Each row below is a small network's average activation on inputs in which a field has the value named, seen along a few directions.
Related values have similar rows: they may be neighbours, one step apart, or belong to one group.
In the rows, 500 means zero.
Random noise pushes rows far along 19 fixed directions. That doesn't count. These rows show it; they differ only by the noise:
[426 659 262 542 622 443 385 396 578 353 382 329 320 687 312 488 396 317
 627 349 545 443 397 396 452 346 494 521 702 436 431 307 380 472]
[497 455 543 525 521 469 311 551 639 585 428 396 455 357 523 446 363 520
 505 257 410 385 304 430 512 681 348 683 432 527 457 524 372 472]
[541 666 471 448 487 415 488 701 629 655 455 590 453 452 507 318 451 548
 380 277 348 576 480 462 586 615 560 442 647 567 422 666 458 405]
[628 539 459 575 474 541 528 543 396 349 560 710 723 505 749 676 706 429
 484 666 471 536 585 501 435 623 504 507 413 544 462 597 602 577]
[569 445 419 629 335 450 361 306 380 433 502 431 372 319 451 400 669 699
 516 556 432 549 496 152 509 609 385 658 528 549 518 503 368 503]
[418 511 610 524 487 795 638 581 560 653 495 436 444 494 506 518 489 589
 388 520 423 517 638 473 648 551 483 488 553 445 516 726 457 552]
[571 522 547 557 439 600 384 361 596 325 546 560 671 262 432 437 475 329
 467 238 493 481 419 755 435 445 446 344 433 688 508 468 504 645]
[324 704 549 443 429 347 282 517 245 525 577 444 619 523 602 544 503 340
 555 424 712 533 585 665 419 534 477 503 578 477 601 435 530 380]
[364 495 721 578 581 743 691 570 424 680 530 514 471 689 473 709 508 458
 426 648 657 487 282 354 471 525 453 561 447 395 625 387 531 497]
[500 390 492 534 512 602 589 443 631 432 486 448 556 418 535 572 402 519
 528 609 464 487 486 542 530 469 493 503 412 481 592 513 526 583]
[530 423 466 477 552 696 560 497 716 559 449 392 534 380 485 470 444 560
 499 464 333 384 604 520 469 374 486 491 381 542 434 629 373 649]
[473 290 524 453 466 511 456 319 446 375 550 411 418 573 275 461 562 491
 546 553 595 513 484 651 495 474 504 562 486 363 354 277 532 596]
[227 555 438 155 531 144 463 577 376 515 484 452 431 472 524 538 395 623
 389 710 688 695 617 568 517 566 487 553 795 324 484 523 421 250]
[418 562 425 472 405 693 586 506 586 371 432 453 496 446 370 552 531 265
 456 407 524 434 389 548 656 536 628 438 662 384 554 377 532 529]
[312 552 603 632 521 747 393 466 358 419 457 405 356 560 424 420 761 445
 473 559 464 496 533 411 564 442 382 502 472 573 420 508 387 793]
[329 664 416 566 473 559 608 493 444 549 503 526 554 510 588 491 467 387
 407 634 488 490 390 413 489 431 577 375 480 578 795 538 464 413]
[481 579 397 478 554 535 550 504 448 515 512 539 536 709 455 536 526 395
 483 490 482 546 532 625 478 469 576 457 537 439 441 535 565 511]
[514 478 447 758 387 669 544 452 487 456 661 442 439 698 740 412 582 505
 534 738 305 452 599 389 491 758 592 688 397 431 356 560 361 529]
[559 448 598 508 374 527 629 583 587 554 626 485 539 437 531 409 513 626
 570 598 488 547 675 547 562 496 581 511 470 478 436 516 587 570]
[382 328 450 432 503 415 518 528 519 487 559 455 445 478 514 443 482 563
 496 653 617 418 428 372 538 638 431 662 487 397 480 431 443 409]
[458 502 393 413 647 346 323 550 399 470 443 579 529 543 405 497 604 449
 501 337 604 558 346 475 477 597 322 590 534 522 418 504 547 560]


Votab, 13 values:
b12: [538 485 563 598 516 731 518 383 435 528 560 439 527 519 479 471 625 575
 606 532 582 611 668 429 388 423 565 419 478 520 636 423 468 712]
b6: [660 430 427 340 613 498 483 379 680 524 384 448 550 418 447 484 394 552
 469 351 330 514 699 730 365 300 624 325 488 535 385 553 384 550]
b4: [306 601 424 307 546 551 393 583 449 505 452 399 575 314 209 569 624 378
 512 188 617 487 358 545 547 535 247 660 638 517 356 560 451 714]
b5: [424 523 784 596 380 601 382 241 245 484 495 447 368 455 548 652 480 615
 368 686 442 555 602 577 454 386 424 442 444 574 646 557 402 417]
b9: [498 547 330 627 547 476 435 559 403 490 537 505 557 689 544 506 500 332
 630 360 528 459 455 535 636 699 457 637 503 463 516 617 649 527]
b13: [383 552 574 602 448 726 484 360 358 483 395 333 447 613 410 665 502 399
 544 532 364 493 471 655 608 413 461 541 427 451 615 566 572 652]
b8: [615 343 259 519 590 516 622 439 577 507 590 549 693 542 527 543 470 407
 540 481 396 311 335 561 374 563 476 633 237 525 436 569 524 525]
b11: [591 577 440 547 463 485 585 528 693 483 459 388 521 473 459 396 415 441
 704 386 386 485 490 585 523 309 662 444 425 563 508 396 554 656]
b7: [491 493 558 329 516 348 444 705 636 383 307 576 442 297 503 465 528 393
 450 381 498 431 275 479 569 515 572 439 562 531 451 310 459 505]
b10: [450 728 409 541 354 310 455 475 521 448 544 435 627 315 594 465 396 354
 628 476 483 560 333 504 391 442 655 457 537 616 704 302 485 472]
b3: [357 487 676 405 316 561 610 355 333 523 724 537 528 491 275 341 581 429
 341 483 544 613 322 868 426 525 570 424 445 543 412 359 476 583]
b2: [429 563 470 379 613 319 550 695 589 500 435 576 438 500 627 377 512 553
 448 668 405 414 469 379 394 333 548 438 400 642 403 487 339 506]
b1: [582 447 350 489 632 544 618 428 603 466 546 462 551 496 392 613 387 561
 617 339 711 540 575 439 514 500 343 564 671 433 477 618 548 484]
The values of Votab form a ring.
A walk along Votab starts at b8 and steps to its neighbour b9. Put b4, b10, b3, b1 in the order it reaches them.
> b10, b4, b3, b1
Which values are neighbours of b12? Give them in the order they are listed.
> b5, b2
Fewest steps between b7 and b6?
> 3

Nuto, 10 values:
l10: [667 551 550 561 486 559 451 536 605 473 466 609 620 373 614 582 478 442
 467 392 455 406 516 455 438 502 504 399 468 589 554 509 501 442]
l3: [455 565 374 585 581 384 518 407 540 363 559 564 438 473 497 388 438 566
 448 569 536 637 435 356 480 519 348 478 619 631 484 604 390 471]
l1: [505 526 553 429 383 519 517 601 504 603 541 555 528 350 461 450 499 514
 414 316 520 445 436 515 598 626 473 515 548 520 526 586 528 402]
l2: [474 565 643 561 577 423 543 753 455 652 441 566 256 672 507 459 500 556
 469 522 612 268 528 197 669 361 375 480 530 547 462 557 568 259]
l8: [393 547 558 482 520 576 527 534 604 618 612 372 494 516 467 435 338 488
 534 425 608 475 578 551 464 499 490 529 588 456 483 489 414 465]
l5: [537 637 476 407 594 433 340 534 401 691 441 459 500 510 307 505 508 462
 550  81 686 373 604 439 430 289 353 430 614 564 491 555 499 374]
l9: [452 694 383 362 511 434 640 670 614 585 527 556 638 474 563 453 373 436
 471 445 395 422 607 705 478 278 571 345 458 627 495 711 530 441]
l7: [590 827 494 640 491 570 649 682 593 461 539 631 490 551 545 570 556 417
 518 425 497 471 437 234 444 411 465 473 620 638 391 530 466 496]
l4: [667 336 613 526 396 517 594 473 629 530 565 592 590 372 635 564 414 616
 376 552 219 526 405 677 503 728 509 631 306 499 317 650 505 497]
l6: [578 489 536 610 426 613 532 423 564 204 371 583 448 350 405 494 676 431
 470 627 389 551 400 429 592 351 584 324 496 609 542 340 551 753]
The values of Nuto form 3 separate groups.
Which other values are in the same group as l2? Give them in the order they are listed.
> l3, l5, l4
Which other values are in the same group as l7? Give them in the order they are listed.
> l1, l9

Rasan, 13 values:
n8: [417 534 666 720 417 552 551 427 538 503 597 327 568 160 625 516 433 654
 615 715 438 390 480 324 417 235 212 610 204 803 609 609 351 689]
n5: [479 378 439 508 474 528 338 394 488 368 490 423 466 470 516 340 662 483
 508 622 333 462 599 569 455 537 579 550 404 493 312 423 344 693]
n6: [464 428 500 536 575 510 549 449 705 321 434 433 310 497 362 424 345 550
 519 506 520 491 502 505 637 335 446 398 590 525 507 484 502 546]
n11: [221 668 386 603 440 261 372 470 424 254 581 216 378 569 602 556 357 563
 752 721 425 593 503 571 588 551 211 905 497 501 328 616 454 628]
n10: [498 574 421 521 500 598 605 615 604 245 665 715 474 493 541 284 656 428
 395 580 635 366 730 379 547 449 466 289 666 644 320 587 433 475]
n4: [649 494 822 614 565 705 564 398 660 570 537 586 568 479 624 642 278 460
 287 424 287 418 378 771 241 408 471 386 267 645 325 575 322 485]
n3: [337 577 611 348 407 490 482 463 339 539 605 524 580 382 290 544 562 325
 403 454 706 290 334 612 344 279 386 472 414 594 480 323 472 431]
n12: [779 458 430 637 608 426 530 362 651 495 400 626 408 631 521 487 295 629
 450 373 244 666 347 506 466 574 571 419 500 554 504 584 500 421]
n13: [820 433 420 637 583 540 582 413 780 425 491 478 389 551 442 415 407 653
 689 365 522 588 718 322 495 404 603 416 655 468 411 420 495 539]
n2: [511 386 273 550 892  31 286 526 259 783 368 592 441 887 565 413 444 825
 615 658 403 699 420 279 411 431 233 625 199 629 689 785 700 492]
n7: [690 383 657 821 366 373 617 409 745 106 678 526 342 488 557 556 204 576
 732 609 669 535 315 397 658 626 366 660 571 491 455 271 681 392]
n9: [518 507 476 429 530 604 522 483 525 821 464 438 587 372 427 513 393 568
 426 278 477 436 500 445 452 466 422 486 449 536 656 692 430 393]
n1: [475 551 471 437 249 177 318 488 351 557 416 284 454 383 519 564 458 510
 667 540 442 423 562 499 580 450 581 648 503 389 588 388 605 298]
The values of Rasan form a ring.
A walk along Rasan starts at n3 and steps to its neighbour n2. Put n11, n10, n12, n1 in the order it reaches them.
> n1, n12, n11, n10
Which values are neighbours of n8? Give them in the order they are listed.
> n4, n9
